These are the activations of a small neural network, seen along a few directions. Each row is one input.
Each table varies a few parts of the input and shows all the possible inputs, shuffled.
A made-up example of a description, with smaller parts first: line(4) and (point or line(9) or (values(2) and ring(5))).
Shared parts are said once, and a part with two or three values counts as separate values.
In the rows, zero is written as 128.

Other details of the inputs vary at random and push rows far along two fixed directions, the same in every table; ignore that.

Table:
R1: [112 104 156 138 136 210  97  92  97 162 182 149 133  83]
R2: [125 119  94 135 143 114 124 112 150  90 109 120 134 132]
R3: [175 191 165 141  85  76 140 187 132 178 134 118  97 150]
R4: [146 110  83 140 152 135 133 128 143 100 108 126 113 131]
R5: [144 187 221 160  78 145 110 157  96 234 204 130 101  87]
R6: [140 123 106  99 137 129 142 120 132 100 100 135 148 164]
R7: [132 108  90 135 155 120 123 122 156 101 108 116 107 142]
R8: [120 125 113  90 139 104 128 113 132  92 104 129 147 157]
R9: [111 100 147 146 137 215 101  91 101 161 183 148 131  74]
R10: [105 105 106 104 138 113 135 130 128  90 106 128 150 145]
R11: [121 114 105 115 144 109 120 116 139  90 110 124 131 151]
R12: [163 166 143 173  88  76 154 207 135 177 141 105  85 113]
R13: [ 95 104 173 157 132 204 100  82  89 147 154 151 117  58]
R14: [135 194 182 131  67  56 156 190 128 175 135 119 140 144]
R15: [126  93  85 122 143 131 150 140 129  99 106 125 128 135]
R16: [119 112  89 125 142 106 132 121 140  88 108 119 143 124]
R17: [153 201 176 141  77  52 139 177 140 172 133 113 117 150]
R18: [140 140 112 104 141 110 117  98 146  93  98 129 143 168]
R19: [103 106 109 105 137 114 136 130 127  92 108 131 153 144]
R20: [130 114 125 110 140 122 133 106 120  93  74 135 102 141]
R21: [148 109  84 141 159 133 126 122 154  97 105 120 107 131]
R22: [158 133 104 109 148 133 122 112 140 103 101 138 125 167]
R23: [147 124 109 109 157 128 123 114 146 103 104 130 111 162]
R24: [120 144 175 134 140 204  73  57 116 166 174 152 145 103]
R25: [151 152 148 162  83  81 163 209 127 183 147 112  89 117]
R26: [153 187 194 147  71  67 146 174 113 176 113 125  89 124]
R27: [131  99  79 129 142 133 150 137 133  96 101 123 133 126]
R28: [115 107 141 155 134 212 104  91 105 158 178 146 136  68]
R29: [154 124 103 103 141 135 130 113 138 105 102 135 130 162]
R30: [ 73 108 163 136 128 204 100  80  94 152 188 151 169  67]
R31: [142 186 173 128  69  69 163 189 125 177 131 113 137 142]
R32: [110 122 117  88 134 114 137 120 131  93 101 132 156 157]
R33: [ 96 104 164 134 131 213 102  94  87 163 184 149 150  76]
R34: [121 110  97 124 146 114 124 116 146  91 111 120 127 140]
R35: [136  96  93 117 149 131 137 132 130 102 109 130 118 148]
R36: [119 115 109  92 134 125 148 122 127  99 100 126 152 156]
R37: [135 191 181 129  69  60 153 185 128 173 135 118 140 142]
R38: [102 107 144 151 131 210 110  92  96 155 176 145 151  65]
R39: [ 77 109 161 134 128 201 101  83  96 152 186 147 167  67]
R40: [131 163 147 162  72  74 173 205 125 174 139 107 126 105]
R41: [136 169 159 162  83  58 146 192 138 170 148 105 103 121]
R42: [159 137 109 111 152 128 116 106 151 103 102 132 118 165]
R43: [128 126 111  96 131 121 147 118 132  99  96 131 162 164]
R44: [143 108 100 125 159 125 124 125 145 101 108 127 106 151]
R45: [115 111 157 141 143 209  87  86  98 157 182 151 129  89]
R46: [149 139 112 113 149 124 110 100 154 108 100 129 125 166]
R47: [ 83 112 161 137 133 193  89  73  97 154 194 146 159  65]
R48: [137 115  85 143 153 122 120 116 159  99 105 114 114 134]
R49: [126 132 166 126 129 210  94  74 102 166 177 156 148 100]
R50: [127 129 111 101 144 111 121 105 142  92 102 127 135 164]
R51: [110 109 105 106 143 102 128 122 129  90 110 127 145 145]
R52: [117 106 141 153 135 214 102  89 106 158 179 145 134  67]
R53: [144 111 101 102 145 132 137 124 134 105 103 132 120 160]
R54: [164 186 176 144  91  72 138 191 138 187 144 111  81 138]
R55: [ 97 135 178 121 131 197  78  58 103 157 183 147 151  93]
R56: [111 109  89 122 136 114 143 129 139  87 101 122 153 127]
R57: [152 170 164 163  91  63 137 197 141 182 143 105  83 133]
R58: [138 125 110 112 153 124 117 107 149 106 103 127 116 163]
R59: [125  97  98 115 142 129 145 139 123 101 108 129 133 144]
R60: [122 114 105 114 144 109 118 117 139  91 110 122 129 150]
R61: [100 168 229 165  62 151 125 162  79 236 219 129 141  55]
R62: [127 103  99 143 141 125 140 117 131  85  73 127 104 113]
R63: [ 85 108 157 140 122 208 109  91  91 161 185 143 163  65]
R64: [115 110 153 154 149 210  89  82 114 158 182 142 121  78]
R65: [143 106  95 120 151 128 127 132 133 100 107 127 110 150]
R66: [128 134 112  96 135 102 128 106 138  92 101 134 159 164]
R67: [140 152 150 159  81  81 169 211 120 180 147 111 106 113]
R68: [112 109 104 105 142 103 126 123 129  90 111 125 143 144]
R69: [132 108  90 136 155 119 126 122 155 101 107 118 109 144]
R70: [105 115 162 144 145 204  74  71 112 158 182 142 129  88]
R71: [147 110  85 143 159 132 128 121 153  97 105 122 110 133]
R72: [140 105  93 135 160 128 130 126 150 100 109 125 105 140]
R73: [143 197 181 133  71  47 145 182 129 174 139 115 130 140]
R74: [116 124 114  91 139 104 129 112 133  93 105 131 149 158]
R75: [132 111 106  97 140 133 144 125 126 104 103 129 136 154]
R76: [140 103  90 132 153 133 134 132 139 101 111 128 109 139]
R77: [142 122 104  98 137 130 141 120 132 100  98 132 146 162]
R78: [117 121 167 124 131 213  95  80  97 169 180 151 136  92]
R79: [157 187 173 146  89  66 133 186 143 188 140 105  85 142]
R80: [120 128 166 127 141 212  87  77 100 162 178 154 133  98]
R81: [108 111  90 124 135 114 144 128 138  88 103 125 154 127]
R82: [146 171 168 132  77  75 164 202 120 182 137 114 113 138]
R83: [159 166 165 159  96  72 140 200 136 180 146 108  79 129]
R84: [136 115  86 144 153 121 123 116 159  98 104 117 115 135]
R85: [117 112  90 127 141 104 135 122 141  89 108 121 145 124]
R86: [122  99 115 124 143 122 134 119 118  90  78 132  99 131]
R87: [110 105  96 117 145 103 135 124 136  90 112 124 141 135]
R88: [124 183 182 127  70  60 158 195 123 177 141 117 133 135]
R89: [118 115 109  92 135 123 150 124 128  98  98 128 153 159]
R90: [133 162 145 160  72  73 172 205 126 173 137 104 124 106]
R91: [158 135 109 112 154 128 118 105 151 102 101 135 121 167]
R92: [111  99  90 118 136 125 154 134 129  96 105 125 147 135]
R93: [142 102  88 130 154 134 130 130 139 101 111 126 108 139]
R94: [127 118  92 134 143 114 122 112 151  89 107 118 132 131]
R95: [113 102 100 108 136 123 147 133 124  96 105 126 149 145]
Description of these inputs: line(5) and (point or (values(2) and ring(9))).
Q: The inputs of R12 and R3 match in every part but the line(5) part. If R27 is changed in the same way as R12 into R3, which row does it become?
A: R77
Q: The inputs of R76 and R4 match in every part but the line(5) part. If R9 is changed in the same way as R76 into R4, which row does it become?
A: R52
Q: The inputs of R89 and R40 match in every part but the line(5) part. If R32 is changed in the same way as R89 into R40, which row does it become?
A: R56
Q: A walk changes only the line(5) part. It starts at R62 and steps to R13. List the rest of the walk in order.
A: R86, R20, R26
Q: Change only the values(2) part in R61. List by row number the other rows that result.
A: R95
Q: Change only the ring(9) part in R53. List by row number the other rows that result.
A: R23, R50, R58, R74, R80, R82, R88, R89
Q: Change only the line(5) part in R14. List by row number the other rows that result.
A: R19, R30, R81, R88

Table:
R96: [135 119 114 132 149 147 112 106 139 116 124 132 117 132]
R97: [116 142 158 137  97 125 142 154 111 165 155 126 141 104]
R98: [116 139 150 141 104 129 131 148 115 161 164 125 142 103]
R99: [130 145 161 152 112 126 119 141 121 164 152 123 106 102]
R100: [109 102 101 116 151 147 116  97 131  94 125 133 153 129]
R101: [130 116 116 143 131 150 131 132 126 136 141 127 127 108]
R102: [112 105 102 106 153 141 119  88 135  84 104 133 150 140]
R103: [146 175 143 139  84  30 161 204 147 150 112 100 109 150]
R104: [145 132  87 101 133  58 155 153 157  80  65 114 125 186]
R105: [126 105 102 132 159 155 110  95 138 102 120 131 121 125]
R106: [123 128 140 134 127 135 120 118 120 132 132 130 120 113]
R107: [123 138 140 124 129 133 116 111 129 132 140 133 140 128]
R108: [131 138 142 113 129 144 120 112 124 136 141 137 141 137]
R109: [147 122 115 122 148 157 116 105 136 121 126 135 126 141]
R110: [123 159 171 135 103 123 119 132 120 167 158 129 135 115]
R111: [142 150 166 137 112 140 120 138 116 171 154 132 111 120]
R112: [123  99 107 133 143 154 131 122 124 120 129 129 123 116]
R113: [141 135 129 141 135 140 115 118 137 136 137 130 118 123]
R114: [133 134 135 155 120 136 125 140 128 152 151 124 118 102]
R115: [127 127 130 102 135 146 123 104 124 119 122 138 147 146]
R116: [150 123  91 129 121  63 172 191 145 109  85 107 100 158]
R117: [135 140 151 146 125 138 115 127 128 155 148 129 109 115]
R118: [114 140 153 135 107 122 132 141 117 151 147 127 140 109]
R119: [116 139 148 139 113 126 127 138 121 150 153 127 138 108]
R120: [122 151 169 145 102 120 125 140 114 163 148 126 122 105]
R121: [121 131 148 142 113 129 131 140 114 148 144 129 120 103]
R122: [142 132 102 124 115  54 168 184 143 103  80 110 112 160]
R123: [115 131 142 127 123 132 122 115 121 128 131 130 137 119]
R124: [131 144 159 157 115 133 117 137 124 166 157 124 105 100]
R125: [123  91  85 128 163 157 119 100 138  90 112 132 126 127]
R126: [121 125 143 138 112 136 139 144 109 149 144 130 125 104]
R127: [131 109 113 102 152 162 117  91 123 102 111 143 132 144]
R128: [124 116 119  98 145 157 120  92 122 104 113 141 147 147]
R129: [114 104 117 120 134 147 137 120 114 114 122 135 142 121]
R130: [127 120 125 120 141 142 117 104 126 114 119 136 125 129]
R131: [115 133 150 134 103 131 141 147 109 151 146 129 139 108]
R132: [133 152 159 123 113 132 118 127 121 159 157 132 138 130]
R133: [110  94  92 105 151 151 133 105 127  89 112 134 157 135]
R134: [114 122 129 129 123 141 133 131 118 135 144 130 146 113]
R135: [123 122 130 118 139 141 118 103 123 115 118 137 134 132]
R136: [143 130  77 112 135  49 151 158 164  77  74 107 124 182]
R137: [140 103  97 112 165 166 113  90 138  97 112 138 126 150]
R138: [134 142 154 142 121 132 117 131 124 154 144 129 110 115]
R139: [121 106 118 133 143 150 121 114 124 118 130 132 122 113]
R140: [114 146 160 141 103 123 128 144 117 162 159 126 139 103]
R141: [113 112 108 115 152 144 113  90 134  96 120 133 147 133]
R142: [136 132 104 121 115  61 165 176 143 102  85 112 121 159]
R143: [116 113 117 108 147 150 115  87 126  98 112 139 146 138]
R144: [155 129  91  97 135  75 157 155 147  85  65 120 117 189]
R145: [133 118 110 138 148 148 112 104 139 115 128 129 123 120]
R146: [126 151 156 133 114 120 114 126 127 153 154 128 136 122]
R147: [128 139 145 111 124 142 122 115 122 138 138 135 143 137]
R148: [120  93  98 129 159 159 118 101 131 100 120 133 124 120]
R149: [143 143 154 136 122 144 120 133 123 161 148 131 110 126]
R150: [160 152 115 154  92  44 176 225 147 150 108  98  88 145]
Q: The inputs of R101 and R134 match in every part but one. If R109 is changed in the same way as R101 into R134, which row does it become?
A: R108
Q: Describe the family of inputs behind these rows.
A: line(5) and line(11)
Q: Change only the line(5) part in R143. List by row number the other rows that result.
A: R123, R128, R131, R142
Q: Change only the line(11) part in R117. List by row number the other rows that result.
A: R96, R104, R107, R110, R113, R130, R135, R138, R143, R146
